These are the activations of a small neural network, seen along a few directions. Each row is one input.
Each table varies a few parts of the input and shows all the possible inputs, shuffled.
A made-up example of a description, with smaller parts first: values(3) and (point or ring(11) or (line(6) and ring(8))).
Shared parts are said once, and a part with two or three values counts as separate values.

Other details of the inputs shift rows strongly along two fixed directions, in all tables alike. That doesn't count.

Table:
x1: [-21  -2  -6 -16 -25  -6 -23  -4 -18 -15  18   4   9   0  11   1]
x2: [-23 -23  43 -39 -31  10  11  -9 -60  -5  -9 -24  -9  26  18   0]
x3: [-21 -15  42 -31 -31  12   1 -19 -58  -8   0 -15  -6  29  15 -15]
x4: [-20 -11  30 -26 -33  18  10 -18 -57 -11   4 -10  -4  25  33 -11]
x5: [-27 -17   6   2 -22  -2 -11  -1 -13 -10   3 -23  -1  -1  17  14]
x6: [ -7 -13  -2 -22 -12  -1 -19  -3 -15 -13   1  14  11   4 -13  -7]
x7: [ 33   0 -17   7  22  28  35  -1   6  24 -15  29 -11   0 -24   2]
x8: [ -8   9  20 -19 -13  -3   7   5 -18  -1  18 -30 -21  22  15   9]
x9: [ 24 -12 -33  34  44   3   8  10  37  -5 -17  33   5 -13 -13   8]
x10: [ 40   3 -41  28  39   5  18  14  27   1  -5  23   1   0 -36  16]
x11: [ 33 -15 -49  51  56   2  12  14  42  -1 -34  46  24 -19 -24   0]
x12: [ 24  -7 -10  -1  12  18   8  -2  -5  19 -20  49  14 -15 -34 -25]
x13: [-13   6   4 -14 -18   4 -10  -8  -5 -15  26 -12 -14  23   1  11]
x14: [ -7  13  15 -31 -20   1 -16   4 -17  -6  25 -10 -20  19  16 -12]
x15: [ -2  19  15 -16 -26 -26   5  -5 -19 -30 -12 -24 -23  13  21 -18]
x16: [-34  53   0  11  -2 -79 -71  20  82  15  36 -81  40 -30  -6  25]
x17: [-28 -29  37 -16 -34  21  12  -5 -55  -6 -10 -25 -19  11  38  -6]
x18: [-13  -3  35 -33 -28  27  12 -11 -47  -9  13 -12 -30  36  22  -7]
x19: [-14  -1   0 -20 -23  -3 -20  -5 -14 -17  27   4  -6  -1  11   5]
x20: [ 55  16 -56  41  40 -15  19  10  35 -29 -41  40   4 -16 -39 -10]
x21: [-17  -2  20 -12 -23  -9   9  -2 -32  -5   8 -27   3  13  25   4]
x22: [ 33   5 -14   9  21  34  29  -7   7  17  -8  38  -7   3 -27 -12]
x23: [ 30  -9 -12  17  21  36  25   5  15  23 -23  24 -19  -8 -19  -3]
x24: [-36 -28  40 -17 -25  14  11  -7 -46  -8 -12 -11 -20  16  44 -11]
x25: [ 36  29 -49  30  36 -14  -8  15  47  19  -2  39  41 -37 -31 -13]
x26: [-15 -16  34 -32 -30  15  21 -11 -54  -6   6 -19 -23  21  34   8]
x27: [ -30   95  -11   11  -16 -105  -62    9   81  -21   39  -80   18  -30
    3    8]
x28: [ 22 -16 -12  28  14  26  24   1   4  23 -31  29   7 -21 -10  -6]
x29: [-12  -8  34 -30 -29  23  13 -17 -53 -13  10  -8 -18  23  32  -4]
x30: [ 13 -18  -9  25  21  21  25  -1  12  21 -34  42   6 -14  -3 -12]
x31: [  5  -9  10  -1  17  18  16  14   4  -1 -14   6 -24  14  11  -8]
x32: [ 28 -13  -9   7  18  15  27  -6  -3  26 -31  30  15  -6 -32  -3]
x33: [-31  77 -14  16  -4 -82 -63   8  76   8  61 -64  53 -27   3  22]
x34: [ 19 -14  -7  20  26  23  25  -3  17  19 -25  41  -8 -15  -3  -6]
x35: [-19 -19  39 -25 -29  30  11   1 -42  -4  -1 -28 -44  23  29  -1]
x36: [ 37   9 -43  15  32  10  -1  17  28  -8   4  43   2  -7 -36  -5]
x37: [ 14 -21   2  15  24  18  17   0  13  22 -42  38   7  -9 -19 -12]
x38: [-15  68 -42  33  17 -88 -70  17  87 -13  56 -54  60 -23 -10  31]
x39: [-12  51  -8 -11  -3 -59 -53  16  43 -10  54 -44  22 -13  18   3]
x40: [-18 -22  10  -5 -11   0 -16   2  -7  -9 -11 -20   4   2  -4  14]
x41: [-25  75 -18   1  -3 -80 -71  14  78   7  71 -51  33 -37   2  15]
x42: [ 15 -18 -23  35  42  -6  -2  11  29  -1 -30  29  15  -9 -31  -1]
x43: [ -9   1  13   6   6 -25 -22  14   9   2  -2 -41  12  -5   2   0]
x44: [-14  -7   2 -12 -19  -8   0  -9 -14 -10  19 -18  -7   8  12  25]
x45: [-18 -15   7  -4 -17   4  -9  -2  -6 -12   9 -22 -14  -2  17  20]
x46: [ 29 -15 -11  21  18  30  27  -2  10  22 -23  28  -7 -20 -10  -2]
x47: [ 23  -6 -33  33  46   8   8  16  41  -3 -15  30  -8  -3 -24   4]
x48: [-32 -15  38 -18 -12 -12 -11   3 -11  -6  -8 -27  -3  13  21 -10]
x49: [-23  -9   2  -6 -23 -11  -1  -7 -21  -9  12 -17   5   8  11  20]
x50: [-21  -8   8  -9 -17   7 -12   4  -1 -11  12 -29 -26  11   8  19]
x51: [ 17  -8  -6  16  28  31  24   2  19  21 -25  36 -22  -4 -12  -8]
x52: [-28 -15  34 -19 -16  -4   2  -2 -11  -9   9 -24 -21  13  41  -4]
x53: [ 34  -5 -16  12  20  22  36  -7   2  22 -15  33   1 -12 -16   5]
x54: [ 29   6 -18  -2  17  31  16   3   4  17  -5  48 -11  -9 -26 -18]
x55: [ 39   2 -40  28  34   5  10  -1  26  -8   1  34  18  -7 -25   6]
x56: [ 32   1 -14  13  18  28  29 -13   2  15  -8  42   5 -11 -17  -7]
x57: [-25 -13  10 -13 -18 -17 -12  -9 -21  -6   7 -24   4  12  -6  16]
x58: [-16   1  22 -28 -20 -11 -26  -2 -31  -5  10 -11   4   9   8 -20]
x59: [ 26  -9 -19  19  14  16  35  -7  -6  25 -21  33  12 -11 -16  -3]
x60: [-21  -6  12 -17 -18  -6 -19 -13 -15 -16   9 -13  13  15  -5   8]
x61: [ 27  -7  -6  12  16  19  20 -13  -3  20 -21  38  17  -4 -35 -18]
x62: [-18 -26  38 -20 -30  23  13  -7 -46  -6  -2 -24 -32  11  38   0]
x63: [-19 -12  24 -34 -35  17  -3  -9 -61  -9   3   4  -9  15  33 -20]
Each input here is: values(3) and (point or (line(4) and line(5))).
Changing only the values(3) part turns x29 into x55. The same change can be made to x3. Which row results? -> x60
Changing only the values(3) part turns x54 into x36. The same change can be made to x59. Which row results? -> x49
Change only the values(3) part in x13. List by row number the other rows that result. -> x18, x22
Change only the line(5) part in x52. List by row number the other rows that result. -> x26, x29, x39, x62

Table:
x64: [ 66 -24 -37  41  51  17  42  -3 -17  -2 -77  87  45  -6 -43 -46]
x65: [-43 -23  79 -25 -36  43  36  -6 -34  23  -5 -48 -68  28  55   9]
x66: [-27 -21 -17  25   1 -31 -24   5  18  -6  -1 -34  31 -12  -1  33]
x67: [  7 -61  12 -19  -6  54  41 -11 -65 -35 -32  51 -51  33  11 -12]
x68: [  0  60 -10  -8  -1 -43 -36  -1  25  35  31  14  55 -33 -14 -22]
x69: [ 49 -45  -9  49  56  37  50  -1  15  52 -91  71  33 -32 -44 -34]
x70: [-31  47  -7 -35 -28 -48 -65   9  25 -36  68 -57 -12   7   8  12]
x71: [ 35 -17  -6  42  42  24  48  22   3   6 -39  -1 -32   9  12  -7]
x72: [ 47  42 -30  33  53 -41  -3  29  58 -22  16 -29   1   1   3   2]
x73: [-37   9  24  12 -20 -69 -45   7  18  -6  -6 -64  48 -26  17  -2]
x74: [ 20  57 -48  11  19 -20 -26   5  70   6  49  19   2 -27 -27   5]
x75: [-30 -24  28   6  -6  25  -4  -2  19  16  -5 -16 -33  -5  22  19]
x76: [-21  33  49 -63 -68  32  24 -27 -52   3  41 -26 -70  26  43  -1]
x77: [-73  -6  46 -81 -93  23 -21 -41 -74   5  61 -15 -11  17  33  18]
x78: [-14  36 -33  -6  -4 -43 -53   6  26 -17  53 -22  44   0 -28  20]
x79: [-20 -73  25 -17 -21  55  32   2 -52 -18 -42  10 -49  26  35   1]
x80: [-31  21 -16   8  -9 -69 -55   2  27 -28  38 -40  41  -3   0  41]
x81: [ 28  43 -31   7  25 -44 -35  10  20   3   9   9  62 -16 -34 -32]
x82: [-22 -85  36  -7 -18  72  46 -23 -50  28 -46  40 -17   5  -5  14]
x83: [ 97  30 -52  26  63  26  49  21  19  -6 -20  50 -20   8 -44 -18]
Describe the family of inputs behind these rows. -> line(4) and line(5)
Changing only the line(5) part turns x77 into x82. The same change can be made to x76. Which row results? -> x65
Change only the line(5) part in x74. List by row number the other rows that result. -> x67, x70, x75, x79
A walk changes only the line(5) part. It starts at x68 and steps to x81. List the rest of the walk in order. -> x64, x73, x69

Table:
x84: [ 51 -35 -22  15  13  86  67 -27 -37  20 -49 102 -15  -7 -25 -23]
x85: [-50  -3  74 -72 -86  39  18 -29 -95   2  12 -17 -53  35  54 -25]
x86: [-35  19  27 -25 -41  -6 -26 -18  -5  17  23 -26   5   2  -1   5]
x87: [-30 -34  26  23  12  -3  11   8  19  17 -35 -45  -8  -2   4  24]
x88: [ 31  -2 -36  31  50  -8  -9  13  35  -5 -16  46  38 -12 -30 -15]
x89: [ -49  -46   52  -63  -84   50   24  -40 -101  -18  -11   18  -51   22
   38   -6]
x90: [-53 -42  50 -57 -73  15  -3 -27 -96 -21   2 -32  -5  38  25   5]
x91: [  3   3 -10   9  13 -21 -13  -5   5  -6  -7   9  24   7 -28  -3]
x92: [  2  57 -18   2   9 -24 -30  13  56  -5  50 -27 -10  -4 -10  12]
x93: [-42  38  13 -36 -37 -39 -48   7  16 -31  53 -59 -28  12  19  18]
x94: [ 69 -12 -15   4  32  57  66  -8 -34  30 -35  75  -9   0 -21 -31]
x95: [ 44   1 -56  40  34 -11   8   6  19 -14 -11  29  41 -19 -24   4]
x96: [ 53 -54 -13   4  19  70  58 -16 -45  12 -74  95  -8   1 -51 -27]
x97: [ -8 -18  -3  57  55 -21 -12  33  75  21 -29 -29  16 -28   4  19]
x98: [ -3  52 -17   7   5 -76 -46  19  26 -21  36 -60  38  -7   8   2]
x99: [-26 -65  51  -7 -16  54  44  -1 -44  -9 -32 -26 -79  35  47  15]
x100: [-19  28   3  -9   1 -26 -37   5  32  25  48 -18  28 -20   0   5]
x101: [-18  27  -6 -15 -15 -41 -44  10   6 -43  53 -62  -2  21  17  22]
x102: [-43  15  29 -26 -37  -1 -38  -8   0  14  34 -17   3  -5  19  -7]
x103: [ -5  24   3 -28 -16   5  -4   0   0   2  45 -20 -23  15  11  20]
x104: [-46  34   3  -8 -29 -61 -45  -7  21 -26  43 -46  20  -4  20  19]
x105: [-29   6   8 -16 -18 -22 -42   2   7  -2  14  -5   6 -12   6  -6]
x106: [ 25 -30 -22  72  50   5  36  18  52  21 -52   8   0 -28  -1  19]
x107: [  1  46  -4  -6  -5 -47 -27  11  29  -9  13 -27  10 -15   2 -11]
x108: [ 18  -3 -36  23  28 -25 -24  18  18  -9   2  10  46 -13 -15  -6]
x109: [ 44  27 -56  33  56 -25  -9  25  53 -23   8  20  10   2 -31   4]
x110: [ 33 -36   4 -14   5  66  57 -20 -49  35 -30  64  -4   7 -33 -11]
x111: [ 21  12   0  57  53 -32   8  32  65  13 -28 -40   1 -16   9   5]
x112: [ 60   5 -52  31  41  24  36  -2  30  29  -8  64  24 -28 -33   0]
x113: [  1 -14  24 -25 -20  17  24 -12 -58 -18 -21  18 -15  25  19 -25]
Describe the family of inputs behind these rows. -> values(5) and (point or line(5))
List by row number the other rows that have the values(5) part in common with x92. -> x93, x99, x101, x103, x109
A walk changes only the line(5) part. It starts at x100 and steps to x102. List the rest of the walk in order. -> x105, x88, x108
